These are the activations of a small neural network, seen along a few directions. Each row is one input.
Each table varies a few parts of the input and shows all the possible inputs, shuffled.
A made-up example of a description, with smaller parts first: one of 4 places along a line, together with either a single point or one of 11 places around a ring or (one of 3 separate values, together with one of 8 places around a ring).
Shared parts are said once, and a part with two or three values counts as separate values.
(in the rows, 128 means zero)

Table:
r1: [ 88 125 120 129 122  97  78 124  91  99 150 171 108  96 182 138 169 127
 145]
r2: [136 135 149 126 134 143 114 132 169 149  89  77 132 140  95 154 107 128
 113]
r3: [131 137 121 127 137 151 104 138 178 124 134  72 142 120 101 142 124 123
 116]
r4: [113 141 159 141 124 143 122  85  57 152 109 147 106 139 139 129 133 139
 125]
r5: [186 100  83 137 121 116 226 160  89 123 163 208 132 145 182  51 118  98
 143]
r6: [111 122 112 116 134  98  74 169 199  98 128 101 135  97 136 161 144 115
 133]
r7: [203  96  76 118 135 119 213 206 198 126 143 137 159 145 131  80  94  89
 134]
r8: [137 139 145 112 129 141 160 110 159 150  98  74 149 162  53 142  92 154
 113]
r9: [108 140 129 142 126 151 111  90  67 126 156 142 115 119 146 117 149 133
 127]
r10: [115 146 156 128 120 143 170  65  49 152 117 143 123 161  95 117 115 167
 126]
r11: [ 92 129 148 136 121 116  84 105  85 120 135 168 104 106 160 141 158 137
 137]
r12: [116 125 138 123 132 117  80 150 194 118 114  97 130 107 116 164 133 126
 126]
- Describe the family of inputs behind these rows. => one of 2 separate values, together with either a single point or one of 5 places along a line
- The inputs of r8 and r10 match in every part but the choice among 2 separate values. If r12 is changed in the same way as r8 into r10, which row does it become? => r11
- Which other rows does r9 become when the choice among 2 separate values takes its other values? List them by row number. => r3
- Which other rows does r4 become when the choice among 2 separate values takes its other values? List them by row number. => r2

Table:
r13: [171 111 120 138 126 129 190 140 153 134 138 146 139 140 121  93 109 112
 122]
r14: [119 143 101 124 135 149 137 120 106 112 174 119 144 122 115 109 136 140
 135]
r15: [134 133  94 129 131 139 148 120 152 106 164  92 150 128 104 110 129 125
 118]
r16: [107 136 143 111 131 103 127 118  83 150  83 134 122 148 132 147 124 138
 138]
r17: [ 81 162 206 138 131 156  32  84 190 143  78  40 121 108  54 208 130 165
  99]
r18: [146 117 127  96 130 105 145 166 185 139  88  99 146 152  93 151  97 132
 131]
r19: [190 114 126 136 125 148 177 161 182 148 106 112 139 150 119 105  90 105
 113]
r20: [116 122 112 125 133 110 100 162 140 103 155 158 127  95 161 128 151 119
 147]
r21: [ 96 122 143 144 112 116  72 106  93 107 144 170  97  98 179 138 165 128
 131]
r22: [122 144 103 137 127 144 142 109 112  99 168 115 138 121 122 107 134 140
 126]
r23: [119 123 114 138 125 104 105 152 146  91 150 153 120  94 167 126 150 119
 139]
r24: [153 133 100 126 132 160 137 141 181 120 135  58 146 138 101 123 108 117
 108]
r25: [ 96 142 129 132 125 160 104  74  53 129 170 136 117 124 126 122 149 147
 128]
r26: [185 108 123 126 137 153 172 171 178 158 115 115 141 151 111 108  88 103
 123]
r27: [137 124 156 152 109 146 152  85  60 145 132 185 104 137 150 102 135 137
 123]
r28: [115 131 127 145 131 118  81 135 113 118 114 132 106 107 185 141 149 101
 126]
r29: [115 153 114 131 141 163 114 104  72 141 139  96 128 135 133 123 136 122
 122]
r30: [ 93 131 160 122 104  97 123  79  70 127 106 167 109 138 134 142 141 166
 132]
r31: [155 119 127 134 133 140 179 141 108 138 147 173 130 134 131  91 116 127
 140]
r32: [159 122 129 146 123 134 184 131 113 127 140 168 126 134 138  89 116 128
 130]
r33: [150 130  98 115 142 165 132 151 176 131 143  62 151 139  94 126 108 116
 118]
r34: [149 130 138 143 139 153 154 124  75 166 109 150 115 147 147 106 115 110
 129]
r35: [149 109 108 117 138 124  95 193 209 125 123 103 137 110 142 145 126  97
 130]
r36: [149 120 129 107 120  99 150 156 190 128  80  95 141 151 100 148  97 133
 120]
r37: [111 127 125 133 141 123  75 146 108 130 121 136 110 107 178 143 149 100
 136]
r38: [119 156 117 143 130 157 119  94  78 129 132  92 124 135 140 121 136 122
 112]
r39: [ 76 157 204 127 143 162  27  92 186 154  87  45 124 109  46 212 128 163
 111]
r40: [132 131  92 117 138 145 143 130 146 118 171  97 157 129  97 113 131 125
 127]
r41: [132 112 105 132 128  99 111 162 185  98 146 131 132 100 150 130 144 104
 131]
r42: [111 138 144 124 123  98 132 108  89 136  78 129 115 148 139 145 123 138
 129]
r43: [154 135 141 154 128 147 159 114  80 155 101 146 114 147 155 104 118 111
 118]
r44: [152 113 111 129 128 119 100 183 213 114 115  98 132 109 148 142 126  98
 121]
r45: [127 119 122 111 121  80 161 135 161 114 110 129 142 141 102 136 116 141
 131]
r46: [ 88 127 157 111 115 102 118  88  66 138 114 172 111 138 126 145 139 164
 144]
r47: [115 132 132 116 115  86 155 125 122 109 112 150 133 135 121 132 124 157
 138]
r48: [167 107 118 127 136 134 185 151 148 145 145 151 143 141 114  95 109 112
 132]
r49: [133 121 154 141 119 151 147  95  55 156 139 189 108 137 143 104 134 136
 132]
r50: [ 92 119 141 132 122 121  67 116  88 119 151 175 101  98 171 140 165 127
 141]
r51: [110 127 129 105 127  91 150 134 117 120 120 155 134 135 113 134 122 155
 150]
r52: [124 118 121  98 129  86 156 145 156 127 117 133 149 142  96 139 117 141
 140]
r53: [128 109 102 120 138 105 106 172 180 110 154 136 137 101 143 133 144 104
 141]
r54: [101 147 132 143 113 155 110  64  58 118 162 131 116 124 134 120 152 149
 117]
- The inputs of r13 and r48 match in every part but one. If r28 is changed in the same way as r13 into r48, which row does it become? => r37
- The inputs of r20 and r23 match in every part but one. If r33 is changed in the same way as r20 into r23, which row does it become? => r24
- Describe the family of inputs behind these rows. => one of 2 separate values, together with either a single point or (one of 4 separate values, together with one of 5 places along a line)
- Which other rows does r51 become when the place on the line of 5 takes its other values? List them by row number. => r16, r18, r46, r52
- Which other rows does r45 become when the place on the line of 5 takes its other values? List them by row number. => r30, r36, r42, r47
- Which other rows does r46 become when the choice among 4 separate values takes its other values? List them by row number. => r25, r49, r50

Table:
r55: [130 119 114 119 123  98 163 132  91 126 124 169 125 141 150 113 125 133
 145]
r56: [120 143 137 135 127 150 136  86  91 140 133 113 128 139 110 124 129 141
 119]
r57: [102 130 141 125 120 102 126 101  86 125 123 159 118 130 136 134 142 143
 135]
r58: [165 104 128 132 120 108 185 148 110 143 115 191 121 145 157  96 113 115
 139]
r59: [147 133 111 128 131 146 172 119  94 138 134 124 134 152 123 102 112 127
 125]
r60: [117 128 105 133 129 130 121 129 116 101 176 149 131 105 146 110 150 126
 138]
r61: [ 89 136 176 127 127 110  78 109 110 138  87 136 105 120 130 170 137 144
 131]
r62: [182 117 126 142 128 157 195 135 114 157 125 146 131 156 132  87 100 111
 121]
r63: [106 151 170 138 134 159  86  93 115 154  97  91 116 130 104 158 124 142
 115]
r64: [113 131 117 139 129 130  99 119 108 115 152 135 121 109 155 125 154 116
 127]
r65: [152 120 115 105 142 132 130 174 216 139 114  74 159 135  84 144 107 117
 124]
r66: [100 138 151 141 136 139  51 126 132 129 116 112 107 100 147 162 150 117
 123]
r67: [ 92 133 154 120 115 107  97 101  96 123 113 148 112 125 131 153 143 152
 132]
r68: [146 123 122 116 133 118 129 164 229 120  97  66 147 134  89 151 102 121
 115]
r69: [143 113 108 107 136 115 129 171 227 113 134  83 153 125  86 144 108 122
 127]
r70: [108 126 127 120 120 102 148 111  94 113 147 173 128 126 129 119 139 155
 145]
r71: [107 147 150 131 122 154 105  87 101 137 123 102 122 135 104 142 130 149
 114]
r72: [173 107 108 144 129 137 159 165 132 132 144 166 124 125 175  87 125  88
 129]
r73: [125 140 124 130 127 148 157  98  98 125 156 128 136 136 101 108 126 149
 127]
r74: [139 122  93 131 132 127 136 150 113 114 154 143 128 121 169 103 137 104
 136]
r75: [103 133 130 135 124 136  71 117 119 114 143 123 115 104 150 145 155 128
 125]
r76: [158 124 110 118 134 112 141 181 222 118 110  84 155 125 107 139 108 117
 123]
- Describe the family of inputs behind these rows. => either one of 4 separate values or (one of 3 separate values, together with one of 6 places along a line)
- Which other rows does r64 become when the choice among 3 separate values takes its other values? List them by row number. => r56, r57

Table:
r77: [100 141 155 119 127 141 100  91 110 144 111 100 123 138  95 157 128 152
 121]
r78: [ 85 117  73 113 131  85  49 173 185  54 197 129 137  62 167 147 183 114
 149]
r79: [ 81 146 172 150 121 143  51  76  70 134 112 132  90 108 155 160 156 140
 121]
r80: [112 120 151 142 113  97 112 113  61 129 113 202  94 118 191 128 152 125
 139]
r81: [131 137 119 145 131 157 149 104  57 135 162 159 122 128 151  92 139 125
 132]
r82: [162 129  88 128 139 146 169 152 148 125 140  94 148 144 123 101 109 103
 120]
r83: [148 127 109 131 125 155 163 115  86 140 152 140 132 145 133  95 123 123
 126]
r84: [192 112 105 137 141 161 148 191 210 138 134  96 146 127 130 106 103  82
 115]
r85: [152 129 103 131 126 150 187 115 124 120 170 126 148 141  99  89 116 136
 123]
r86: [143 116 112 109 131  88 163 163 163 123  98 123 140 146 124 130 108 122
 136]
r87: [107 146 147 119 123 138 123  93 147 124 127  86 142 134  64 149 122 167
 117]
r88: [172  98 127 120 135 104 144 201 226 136  92 126 136 128 130 135 103  99
 132]
r89: [129 131 126 160 122 156 118 101  47 132 154 172 101 116 194  95 155 108
 125]
r90: [ 84 152 164 134 131 145  84  80  80 138 120 120 112 121 113 154 142 156
 127]
r91: [133 119 127 112 114  93 180 128 139 117 128 155 143 143 101 118 113 156
 138]
r92: [112 126 144 126 122 100 143 116  71 132 121 190 114 131 149 122 136 142
 146]
r93: [128 113 134 112 119  96 158 126 101 137 112 170 124 147 132 124 120 139
 141]
r94: [116 145 132 116 139 131 106 128 172 132  98  54 141 136  87 163 116 133
 115]
r95: [146 127 146 127 140 145  85 167 235 145  91  58 140 118  93 167 109 110
 110]
- Describe the family of inputs behind these rows. => either a single point or (one of 3 separate values, together with one of 6 places along a line)
- Which other rows does r92 become when the choice among 3 separate values takes its other values? List them by row number. => r81, r90
